A small network was shown many inputs. Here are its activations along a few directions, one row for each input.
Each table varies a few parts of the input and shows all the possible inputs, shuffled.
Descriptions start from the smaller parts, as in this example, which fits no table here: one of 5 places around a ring, together with either a single point or one of 9 places along a line or (one of 3 separate values, together with one of 6 places along a line).
Shared parts are said once, and a part with two or three values counts as separate values.
In the rows, 128 means zero.

Other details of the inputs shift rows strongly along three fixed directions, in all tables alike. That doesn't count.

A family of inputs:
R1: [121  98 123 138  95 144 150 144 137 141 139 142]
R2: [ 82 114 179 163  86 156 116 135  96 106 173 161]
R3: [160 152 135 145 118 129  90 127 150 110 161 111]
R4: [139 131 136 130 111 140 123 136 144 127 155 128]
R5: [121  82  83 140  91 115 178 155 147 179 122 120]
R6: [128 141 141 139 124 131  92 136 135 126 141 131]
R7: [ 66  84 142 142 117 136 173 128  85 132 105 176]
R8: [ 97 146 175 108 170 125 132  95  87 103 108 155]
R9: [123 143 147 115 143 122 102 116 127 126 135 126]
R10: [ 95 136 170 121 152 145 112  97  99  96 110 157]
R11: [175 169 121 118 145 132  97 149 140 115 133  87]
R12: [134 136 135 120 122 128 103 129 140 136 138 125]
R13: [169 152 120 132 131 122  86 120 162 115 136 105]
R14: [170 161 108 119 142 131  99 149 137 123 141  82]
R15: [144 131 123 128 109 123 132 131 141 126 144 128]
R16: [134 117  85 112 152 100 162 128 153 167 102 101]
R17: [124  87 101 144  88 131 171 161 139 167 137 142]
R18: [152 124 124 145 107 133 126 130 142 121 135 130]
R19: [ 97 141 170 118 152 137 112  99  92 106 109 161]
R20: [127 141 136 149 111 127 115 143 133 135 152 126]
R21: [156 162 131 127 143 121  74 135 160 130 150 104]
R22: [123  77  82 142  80 136 166 172 115 155 129 114]
R23: [144 144 129 136 117 149  95 151 115 110 131 116]
R24: [138 125 117 130 105 126 116 130 141 126 141 128]
R25: [139 101  86 101 145 112 161 126 161 162 115 101]
R26: [108 114  92  64 217  86 205  71 111 132  55 125]
R27: [143 143 130  95 165 121 132 109 134 137 102 129]
R28: [124  83  94 147  86 126 186 161 140 176 123 135]
R29: [ 86 136 163 103 181 118 146  87  83 112 103 150]
R30: [149 127 127 145 107 129 129 129 141 118 146 122]
R31: [ 86 101 150 171  70 158 119 161  71 106 157 138]
R32: [137 124 108 115 161 106 139  99 138 125 105 109]
R33: [ 94 140 159 119 151 123 113  91  94  88 118 149]
R34: [166 167 128 118 132 129  89 121 156 110 139 123]
R35: [125 114 100  91 194 105 177  78 122 128  56 126]
R36: [155 150 127 116 136 132  86 124 161 129 141 110]
R37: [149 169 143 127 152 125  84 131 146 127 150 115]
R38: [ 83 101 164 168  61 154 124 134  88  97 154 181]
R39: [127  90 104 144  91 124 173 166 146 168 145 128]
R40: [158 114  76 110 134 128 167 151 134 153  99  97]
R41: [ 76 137 176 145 142 132 144 110  76 104 112 166]
R42: [158 171 135 132 141 128  80 132 156 127 128 117]
Description of these inputs: one of 6 places around a ring, together with either a single point or one of 6 places along a line.
The inputs of R36 and R2 match in every part but the place on the ring of 6. If R12 is changed in the same way as R36 into R2, which row does it become?
Answer: R29
The inputs of R24 and R38 match in every part but the place on the ring of 6. If R5 is changed in the same way as R24 into R38, which row does it become?
Answer: R42
List by row number the other rows that have the place on the ring of 6 in common with R32.
Answer: R9, R16, R21, R25, R31, R33
Change only the place on the ring of 6 in R40. List by row number the other rows that result.
Answer: R11, R14, R22, R23, R31
Change only the place on the ring of 6 in R21. List by row number the other rows that result.
Answer: R6, R7, R17, R37, R39
